A small network was shown many inputs. Here are its activations along a few directions, one row for each input.
In each table, some parts of the input vary, and every possible input appears once, in random order.
Descriptions start from the smaller parts, as in this example, which fits no table here: one of 5 places around a ring, together with either a single point or one of 11 places along a line or (one of 3 separate values, together with one of 4 places along a line).
Shared parts are said once, and a part with two or three values counts as separate values.
In the rows, zero is written as 128.

Other details of the inputs vary at random and push rows far along two fixed directions, the same in every table; ignore that.

Rows:
row 1: [200 100  65  71 120 120 136  93 111  90 133 113 112 130]
row 2: [161  88  79 179  92  96 133  98 102 103 143 111 166 169]
row 3: [ 66  90 155 185 115 102 133 139 132 120 112 149 135 124]
row 4: [196 173  89  54 151 125  77  77  77 107 164 103  77 139]
row 5: [162 131  71 155 125 112 132 125  95 154 164  93 201 175]
row 6: [ 75 142 148 133 158 124 146 161 137 167 133 144 178 130]
row 7: [111 155 159 109 165 122 105 168 113 119 108 126  80 121]
row 8: [ 77  92 121 163 131 134 152 139 149 153 124 164 158 118]
row 9: [161  86  59 169 100 114 133 100 111 119 146 115 172 167]
row 10: [ 93 129 164 177 115 149 139 148 167 151 113 138 152 123]
row 11: [105 111 126  77 151 153 144 142 144 125 106 164  80  89]
row 12: [105 126 171 144 114 131 160 133 173 145 122 138 176 116]
row 13: [226 146  90  55 108 164 135 111 119 107 130  92  79 120]
row 14: [ 57 113 149 155 133 118 122  88 149 140 147 182 148 116]
row 15: [114 164 176  94 134 155 107  97 154 130 128 152  71  91]
row 16: [108 155 141  98 175 143 105 171 123 136 109 130  84 116]
row 17: [123 142 183 124 111 139 116 149 137 107  94 122  61  98]
row 18: [180 122 113 189  71 110 135 103 119 116 142  90 179 171]
row 19: [ 96 130 151 185 124  84 117 150 103 137 135 112 171 160]
row 20: [138 150 130  72 163 119 126 146 120 127 127 118 125 122]
row 21: [135 143 147 101 130 174 135 150 154 139 108 133  81  92]
Each input here is: one of 3 separate values, together with either a single point or one of 6 places along a line.
The inputs of row 16 and row 9 match in every part but the choice among 3 separate values. If row 6 is changed in the same way as row 16 into row 9, which row does it become? -> row 11
Change only the choice among 3 separate values in row 17. List by row number the other rows that result. -> row 3, row 19
Change only the choice among 3 separate values in row 15. List by row number the other rows that result. -> row 4, row 14

Rows:
row 22: [225 115  65 106  94 169 129 102 127  93 114  89  98 139]
row 23: [152  83 102 184  99 111 140  80 140 106 144 140 178 143]
row 24: [128 134 145  91 125 191 113 135 171 109  91 154  37  83]
row 25: [130 114 126 196  67 142 167 110 161 152 145 136 182 138]
row 26: [116 128 160 127 116 174 169 155 171 140  93 145  93  87]
row 27: [103 158 201  93 151 133 102 163 128 114 105 122  57  76]
row 28: [123 125 155 111 124 166 128 114 175  98 103 150  90  92]
row 29: [207 157 116  97 121 122  97 138 109  89 112  72 101 162]
row 30: [101 125 153 219 129  80 116 126 120 127 142 128 199 160]
row 31: [ 67 135 173  87 167 128 144 171 159 166 114 155 148  90]
row 32: [196 132  42 107 143 124 105  97  91 132 167 116 139 158]
row 33: [ 75 125 133  78 186 116 135 161 142 135 114 157 118 113]
row 34: [109 145 164 215 107 116 154 164 130 166 132 100 202 165]
row 35: [200 144  73  56 126 126 109  74  90 131 164  94 116 130]
row 36: [ 80 124 157 201 100  84 121 116  96 140 146 129 185 165]
row 37: [ 86  99 161 116 122 143 146 124 145 104 110 173  90  84]
row 38: [105  90 122 119 136 151 144 146 146 112  94 145  70  99]
row 39: [ 62 134 136  89 180 123 117 121 134 143 132 166 102 110]
row 40: [ 64 158 169 102 172 152 115 125 165 159 124 169 131 112]
row 41: [ 71  91 170 120 119 133 160 155 158 120  89 177 108  93]
row 42: [192  85  73  85 107 119 135 107 122  75 115 109  83 133]
row 43: [ 52 139 170 158 153 117 104 176 129 133 111 143  84 116]
row 44: [222 112  83  91  90 146 130 100 141  83 112  98 108 142]
row 45: [ 75 139 172 133 161 104 107 155 123 102 112 133  84 111]
row 46: [159 144 125 147 128  98  86 103  94 109 131 110 107 153]
row 47: [123 122 132 187 101  82 125 118  85 114 155 109 188 167]
row 48: [137 124 103 132 125 107 141  98 119 151 176 113 215 139]
row 49: [ 58 121 157 214 120  74 116 120 119 140 140 129 180 164]
row 50: [113 116 158 106 103 150 129 103 155 126 109 147  77  76]
row 51: [109 143 145 217 102 118 109 139 133 149 142 108 196 177]
row 52: [204 135  94  92 108  97 110 135  64  83 126  79  98 161]
row 53: [113 154 135  48 167 164 111 153 132 155 126 143  61  74]
row 54: [201 141  58  72 152 120  97  71  89 117 157 119 109 147]
row 55: [196 101  80  59 124 139 117  89 115  57 123 116  30 104]
row 56: [139 138  85 150 127 136 122 109 132 160 167 121 205 170]
row 57: [154 105 125 174  69 117 182 114 163 134 132 120 202 148]
row 58: [124 161 138  79 170 166 152 164 140 162 123 132 111 106]
row 59: [200 145  48  30 144 150 105 112  67 110 154 115  60 127]
row 60: [100 103 145 143 132 156 122 135 162 127 104 177  77  92]
row 61: [ 90 116  83 156 143 108 131 122 120 159 166 141 186 155]
row 62: [215 105  72 107 100 131 108  57 111  86 132 122  80 134]
row 63: [118 132 142 195  93 107 115 141 111 154 149  98 175 149]
row 64: [162 130  67  69 163 113 118  98  98 102 157 117 115 134]
row 65: [ 57 143 180 151 137 128 111 177 113 138 112 151  90 112]
row 66: [192 133  60  55 141 121 122  90  72 100 165 112 120 138]
row 67: [112 146 122 160 125 132 154 127 141 186 170 136 209 152]
row 68: [117 120  91 134 122 102 134  83  93 151 172 139 196 162]
row 69: [186 157  99  85 137 132 144  98 118 131 169 107 156 139]
row 70: [105 135 182 117 119 161 160 129 181 118 107 161  90  74]
row 71: [ 98 111 156 127 104 162 135 139 163 141 109 153  86  73]
row 72: [125 119 113 196 103  98 135 148  79 135 136  97 185 174]
row 73: [ 81  99 148 118 130 135 127 107 155 110 107 167  65  94]
row 74: [ 54 103 180 124 121 146 139 119 152 126 103 189  80  84]
row 75: [117 128 155 113 115 166 119  99 171 113 101 154  80 100]
row 76: [126 144 168 194  99  92 153 154 136 147 134 100 211 173]
row 77: [ 40  99 176 146 120 158 144 154 160 141 103 195  91  81]
row 78: [203 109  96  88  88 140 130  84 123  89 134 101  92  99]
row 79: [111  83 138 180  75 109 169 123 164 143 123 130 207 127]
row 80: [ 77 128 145 159 147 117 149 144 169 169 136 147 243 158]
row 81: [155  78  85 193 100 127 150 110 133 127 126 129 176 150]
row 82: [136 122 145 180  93  82 132 145 115 140 136  86 205 163]
row 83: [171 128  80 143 127 103 111 141  77 103 127  72 111 166]
row 84: [ 88 171 173  80 165 150 138 128 154 165 131 160 108  98]
row 85: [189  96  98  98 119 131 129 115 136  87 103 133  86 119]
row 86: [ 90  94 144 124 122 159 155 154 138 125  92 162  86  91]
row 87: [ 72 146 179 167 158 127  95 174 134 139 106 154  90 113]
row 88: [ 99 144 163 150 168 130 107 183 122 130  90 132  87 116]
row 89: [109 158 164  73 167 141 156 164 159 156 119 148 131 107]
row 90: [ 50 125 132 110 192 137 140 172 139 157 115 159 121 108]
row 91: [134 146 142 194  98 104 102  99 120 131 146  98 189 184]
row 92: [112 150 160 217  93 113 137 145 130 164 152 108 195 166]
row 93: [ 96 133 117  77 173 150 139 162 107 146 119 150 105 107]
row 94: [122 109  92 128 128  95 154 126 105 146 154 133 216 164]
row 95: [188 143  65  96 146 153 123 121 113 135 144  94 155 159]
row 96: [119 147 167 121 139 139 115 181 115 137 100  99  84 103]
row 97: [231 170 115  97 109 121 113 110  89  88 147  65  92 146]
row 98: [137 113  88 146 147  92 139 121 124 148 149 134 220 167]
row 99: [107 152 176 206  93  99 135 116 129 157 151 111 197 167]
row 100: [122 162 164 128 151 155 104 178 132 124  91 106  87 127]
row 101: [195 103  65  71 113 152 110 103 112  79 122 117  17 111]
row 102: [187 134  58  81 170 139 117 126  95 127 135 114 113 138]
row 103: [186 148  81  86 145 137 115  91 119 115 161 107 158 151]
row 104: [112 117 148 194  70 126 167  84 166 150 142 143 190 136]
row 105: [160 132 113 104 137  91 107 150  95  89 113  91  86 149]
row 106: [102 142 177 132 163 107 108 178 133 116  88 139  95 120]
row 107: [ 82 103 166 138 117 162 156 160 168 149  90 149 107  72]
row 108: [132 118  89 148 126 121 151 129 115 175 158 103 220 148]
row 109: [ 83 141 151  89 200 135 117 139 145 134 124 178 108  91]
row 110: [192 156 119 133 115 120  94 109 105  90 139  77 131 163]
row 111: [109 155 184 114 127 123  97 136 117 131 115 115  78 103]
The inputs of row 101 and row 42 match in every part but one. If row 59 is changed in the same way as row 101 into row 42, which row does it become? -> row 94
The inputs of row 83 and row 45 match in every part but one. If row 88 is changed in the same way as row 83 into row 45, which row does it become? -> row 30
The inputs of row 84 and row 58 match in every part but one. If row 68 is changed in the same way as row 84 into row 58, which row does it become? -> row 93
What is each input in this table made of? -> one of 3 separate values, together with one of 5 places around a ring, together with one of 6 places around a ring
Change only the choice among 3 separate values in row 43. List by row number the other rows that result. -> row 61, row 101
A walk changes only the place on the ring of 6. It starts at row 63 and steps to row 92. List the rest of the walk in order. -> row 51, row 87, row 43, row 65
